A small network was shown many inputs. Here are its activations along a few directions, one row for each input.
Each table varies a few parts of the input and shows all the possible inputs, shuffled.
A made-up example of a description, with smaller parts first: values(3) and (point or ring(9) or (line(6) and ring(8))).
Shared parts are said once, and a part with two or three values counts as separate values.

Other details of the inputs shift rows strongly along two fixed directions, in all tables alike. That doesn't count.

Rows:
r1: [ 13  13  -3  -7  13 -14  -6  -6   7 -16 -17]
r2: [ -6  -4  -3 -10  -6   5 -24  -3  -3  22   4]
r3: [ -6   3 -14 -11  -3 -13 -18  -4   1   7  -7]
r4: [ 18   8   3  -1  17  -7  -2  -1  10 -23 -15]
r5: [ 24  -1   9  11   6  33  24   1  -3 -15   7]
r6: [-15 -19  10  -8 -14  28 -10   1 -19  31  21]
r7: [-20  -6  -1  -5 -14  -5  -2  -6 -15  14  12]
r8: [ -7   3 -12 -12  -3 -14 -19  -9   0   6  -5]
r9: [  9  14  -3   1   5  -8  19   2  -1 -21 -15]
r10: [ -9   0   0  -1   0 -14 -15   6   8   9  -1]
r11: [ 30  -1  -1  22   7  28  13  -7  11 -18  10]
r12: [-16   1   3  -5  -7 -16   6  -2  -6   3   1]
r13: [ -5  -7  -5 -11  -5   4 -23  -6  -4  22   6]
r14: [ 14  10 -10  15   9 -13   5   5  14 -22 -14]
r15: [ 16  -2  12  20   5  25  26  14   5 -13   7]
r16: [-17   3   1  -4  -8 -12   2   7  -4   8  -5]
r17: [-13   2   2 -17   0 -15   0   6  -7   5  -8]
r18: [-16  -2  -4  -7 -15   2  -4   0 -14  21   5]
r19: [ -8   5 -11  -5  -5 -16 -19  -2   2  12  -8]
r20: [-18 -20  11  -7 -15  21  -4  -6 -16  29  29]
r21: [ 3 -5 12  8  1 11 17  2 -2 -6 12]
r22: [ 10  13  -5   2   5  -7  20   5   0 -19 -17]
r23: [16 -1 -6 12  1 21 -1  1  8 -2  5]
r24: [-22  -8   3  -5 -14  -5   0  -2 -10  17  11]
r25: [-24   5   0 -12   7 -14   2  -9  -5   8 -12]
r26: [ 23  -5   7  32   5  19  16  -2  17 -17  14]
r27: [  9  13  -8   3   7 -20  -2  -7   8 -15 -14]
r28: [  3  15  -5 -11   5 -13  12  -3  -4 -20 -16]
r29: [-18  -7   5 -13  -9   3  -5   6 -10  20   6]
r30: [ 15  -4   8  23   1  23  30   9   4 -14   9]
r31: [-20 -10  -3   0   2   2 -17 -16   2  23   8]
r32: [ -7 -21   6  -2 -11  26 -25  -3  -6  32  22]
r33: [-15  -1  -6 -13 -14   6  -7   0 -14  19   5]
r34: [  7  11   3 -13  13 -12  10   9  -3 -19 -24]
r35: [-16 -10  -2   2 -11  -8 -16  -6   3  18  12]
r36: [ 17  -4  11  19   6  24  28  12   4 -14  10]
r37: [ -5  -2  -2 -16   3 -12 -22  -1   0   7  -9]
r38: [ 24  -4   1  32   5  21  14  -3  12 -17  14]
r39: [-10  -2  -6   2  -4 -18 -12   0   7   8  -2]
r40: [ 13  12  -9  15   8 -11   3   7  15 -20 -16]
r41: [-12  -5   0 -18  -9   6  -7  -2 -16  20   5]
r42: [-10   1  -5   3  -5 -16 -14   3   8   9  -4]
r43: [ -8  -2  -1  -2   1 -17 -13   3   8   7  -1]
r44: [-15   1   4 -19  -2 -16  -2   2  -8   5  -6]
r45: [-12 -15   5  -8 -16  30  -9  -1 -18  33  22]
r46: [  6  11   6 -13  12 -12   9   5  -4 -21 -22]
r47: [  6  11  -2   6   4 -12  20   4   0 -24 -14]
r48: [-18   3  -8  -8  -8 -19   0   3 -10   6  -6]
r49: [-10  -7  -8  -2 -11  -3 -18 -11  -2  19  10]
r50: [ -7  23  -5 -16  15 -59 -11   2  13 -21 -33]
r51: [-11 -11   3  -8  -5  -4 -19  -8   0  18  12]
r52: [ 24  -5   9  27  10  20  14   5  17 -17  13]
r53: [ 21  12  -2   0  15  -4   0  -1  10 -21 -16]
r54: [ -1  22  -6 -26  18 -50 -18   2   8 -23 -42]
r55: [ 27  -7   9  21  10  25  12   2  15 -15  10]
r56: [ 9  0  0  3 -2 20 15 -2 -6 -7  7]
r57: [ 24   0  10  11   7  32  24  -2  -3 -16   8]
r58: [ 21   0   5  19   2  26  28  -3  -2 -17  10]
r59: [ 25  -5  -1  32   5  22  14   0  13 -18  12]
r60: [ -7  -1  -3 -12   2 -17 -17   1   5   7  -6]
r61: [  8  11  -1  -2  12 -17  -5   9  14 -13 -20]
r62: [ -8 -20  -6   7 -18  21 -17  -9  -5  34  27]
r63: [-16 -17   1   9 -21  27   0   2 -14  28  27]
r64: [ 22  -1   0  15   2  33  27   4  -1 -15   7]
r65: [-14  25  -2 -24  12 -57   4   9   2 -23 -38]
r66: [-15  -9   8 -18  -6   3  -8  -5 -17  15   8]
Each input here is: values(2) and (point or (line(4) and ring(8))).
Question: Changing only the values(2) part turns r46 into r54. The same change can be made to r21. Which row results?
Answer: r50
Question: Which other rows does r49 become when the values(2) part takes its other values? List them by row number.
Answer: r9
Question: Which other rows does r62 become when the line(4) part takes its other values? List them by row number.
Answer: r19, r27, r49
Question: Which other rows does r2 become when the values(2) part takes its other values? List them by row number.
Answer: r45
Question: Which other rows does r12 become when the ring(8) part takes its other values? List them by row number.
Answer: r7, r20, r21, r28, r57, r58, r66

Rows:
r67: [-31   2 -11 -31  -5 -37 -41  -4  -5  27 -15]
r68: [11  1  6  3  3 17 15  6 -7 -8 -1]
r69: [ 6 -9  8 17 -5 29 22  6 -3  4 16]
r70: [  9  24 -11  -8  13 -30   7  -5   6 -30 -31]
r71: [  0  -4   0  -5   6  -5 -14  -5   6   3  -3]
r72: [  1 -19   9  -3  -8  35  -8  -7  -9  24  28]
r73: [ 26   8   1  27  10   8  13   7  21 -25  -6]
r74: [  4   5   0 -14   2   1  -8   2  -2  -1  -6]
r75: [ -7 -10   8  -6  -5  15   1  -1 -14   8  12]
r76: [-13  15   0 -14   6 -31   7   5  -1 -13 -20]
r77: [ 27 -10   7  43   1  41  32  10  10 -15  24]
r78: [-32 -18 -11 -15 -29   8 -30 -15 -21  50  25]
r79: [-11  -4  -2   4  -5 -14   2   0   0   5   6]
r80: [  9  20  -5   2  17 -38   1   2  19 -28 -29]
Question: Changing only one part turns r71 into r67. The same change can be made to r80. Which row results?
Answer: r73
Question: What is each input in this table made of?
Answer: values(2) and (point or ring(6))

Rows:
r81: [ 30  24  -5  -2  23  -9  24   0   6 -47 -33]
r82: [ -3  23 -18 -10   4 -45 -11   6   5 -15 -36]
r83: [-21  -8  -3   2 -14 -13 -12  -4   2  21  13]
r84: [ 24  26 -12  22  16 -20  22  13  21 -43 -33]
r85: [-12  19   2 -22  12 -49   1   2  -1 -21 -29]
r86: [15 -6 13 11  7 33 16 11 -1 -5  4]
r87: [26 -3  4 11  5 27  1  0 10 -5 10]
r88: [ 12  -9   4  28   2  15  13  -5  10 -10  16]
r89: [24 -4 -4 18  0 31  5  5  7 -6  7]
r90: [-13  21   2 -22  11 -49   2   5   1 -20 -29]
r91: [-25  -7   3  -6 -13  -9  -1  -6 -11  17  11]
r92: [-14  20   0 -20   9 -47   3  13   0 -18 -31]
r93: [15 -4 13  7  9 30 16  4  1 -5  6]
r94: [-12  -5  -9  -5 -12  -6 -20 -13  -6  20   9]
r95: [10 -5 13 16  0 20 20 14  1 -8 11]
r96: [-16  21  -6 -14   4 -50   9   9   0 -19 -33]
r97: [-14 -10   2  -8  -5  -7 -18  -2   4  22  10]
r98: [14 -5 -4 27  2 19 11 -9  8 -9 13]
r99: [14 -1 -5 27 -1 20 14 -3 12 -6 12]
r100: [  8  -7   9  20   0  18  25  -3  -1 -12  14]
r101: [-12  26 -12 -16   6 -45   7  -2  -2 -19 -33]
r102: [-19  -5 -12   2 -14  -7 -13  -4  -2  21   8]
r103: [-14 -11   3 -10   1  -1 -25 -11  -3  20   6]
r104: [12 -8  5 29  0 16 14 -2 12 -9 15]
r105: [-15  -5  -5 -12 -12  -1  -8 -13 -19  16   8]
r106: [ 24  22   7   1  26 -16  30  14  15 -43 -30]
r107: [22 -4  7  5  3 33 13  6 -3 -8  7]
r108: [-18 -11   4  -4  -6 -12 -19  -8  -1  16  14]
r109: [ 20  25   7   4  22 -22  30  14  14 -45 -28]
r110: [-24  -3  -8  -6 -16  -3  -2  -2 -14  21   7]
r111: [-19  -7   6 -17  -4   3 -11   2 -12  21   2]
r112: [-14  -4  -7 -18 -12   4 -10  -2 -15  19   3]
r113: [-19 -10   3  -2  -9 -10 -17   3   1  20  12]
r114: [-14  -9   2  -8  -4   1 -25   3  -2  24   3]
r115: [-17  -8   4  -4  -8 -11 -17  -1   3  20  14]
r116: [23 -4 -5 17  2 30  5  2  8 -7  8]
r117: [ 22  -4   9   4   7  30  11  -5  -5 -11   8]
r118: [-15 -11   2  -6  -7  -6 -19   5   1  23   7]
r119: [-23  -2  -7  -5 -18  -4  -2   1 -14  21   5]
r120: [23 -2  8  4  3 33 14  2 -2 -7  9]
r121: [-16  -3  -7 -10 -17  -1  -7   0 -18  20   4]
r122: [-14  -4  -7 -17 -14   5 -11   1 -16  21   2]
r123: [-11  -3 -11  -4 -12  -5 -19  -9  -4  21   8]
r124: [24 -2 -5 15  3 27  5 -2 10 -6  9]
r125: [-18 -10   3  -1 -11  -9 -18   6   0  21  11]
r126: [ 22  26  -6  10  20 -18  33   0   9 -48 -30]
r127: [18 -6  9 15 11 27  4  2 12 -3  8]
r128: [ -2  23  -5 -30   8 -37  -7  10  -5 -16 -39]
r129: [-18  -7   8 -18  -2   2 -12  -6 -12  20   4]
r130: [ -7  -6  -3 -12  -9   1 -27   1  -5  21   3]
r131: [ 28  27  -6   5  19 -15  28   3   7 -47 -33]
r132: [24 -6 -3 16  5 28  3 -9  6 -9 11]
r133: [-22 -10  -4   3 -14 -12 -13   0   0  21  11]
r134: [-10  19   0 -24  11 -44   1  15   0 -15 -37]
r135: [22 -3  9  4  5 31 12 -2 -3 -9  8]
r136: [ -7  -8  -1 -14  -4  -1 -29 -12  -6  18   7]
r137: [19 -8  8 17 11 29  4  6 11 -5  7]
r138: [-11  -7 -10  -5 -10  -6 -21 -16  -8  18   9]
r139: [-14  -9   3 -10  -1  -1 -25  -8  -1  22   6]
r140: [ 19 -10  10  18   9  21   8   1  14  -7  14]
r141: [24 -4 -3 16  4 28  4 -6  8 -8 10]
r142: [-16  21  -6 -13   2 -49   7  12  -1 -17 -34]
r143: [ 17 -11   9  17  10  19   6  -3  11  -8  13]
r144: [ 17 -11   8  19   7  23   9   8  13  -5  12]
r145: [-19 -11   8 -16  -4  -4  -8  -6 -12  17  10]
r146: [11 -7  3 31 -4 16 14  9 11 -6 12]
r147: [-25  -6   2  -6 -15  -9   0  -2 -10  19  11]
r148: [-13  -2  -6 -19 -12   4 -10  -6 -14  21   6]
r149: [-13  -5 -12  -3 -13  -4 -19  -5  -6  21   7]
r150: [25 -5  3 13  5 28  0  4  8 -6  8]
r151: [27 -6  5 13  6 29  0 -4  8 -7 11]
r152: [-13  -4  -5 -19 -10   3 -11 -10 -15  18   5]
r153: [-17  -9   8 -19  -1   2 -13  -9 -14  18   4]
r154: [15 -8 11 23  5 18  9  1 13 -9 17]
r155: [-12  28 -13 -16   5 -45   8   1   0 -17 -34]
r156: [-19  -5 -10   0 -12  -8 -15 -12  -2  20  10]
r157: [-17  -3  -7 -11 -15  -1  -7  -3 -17  19   6]
r158: [-10  19   1 -27  14 -46   1   5   2 -18 -33]
r159: [18  0  0 14 -2 28 21 -1 -3 -7 10]
r160: [12 -8 12 10  5 25 20 10  2 -6 10]
Question: Changing only one part turns r81 into r153. The same change can be made to r116. Which row results?
Answer: r137
Question: Changing only one part turns r85 into r100. The same change can be made to r109. Which row results?
Answer: r147
Question: What is each input in this table made of?
Answer: values(2) and line(5) and ring(8)
Question: Which other rows does r101 become when the ring(8) part takes its other values? List them by row number.
Answer: r90, r91, r129, r131, r135, r152, r158
Question: Which other rows does r143 become when the line(5) part takes its other values? List them by row number.
Answer: r97, r118, r140, r144
Question: Which other rows does r155 become when the values(2) part takes its other values? List them by row number.
Answer: r99
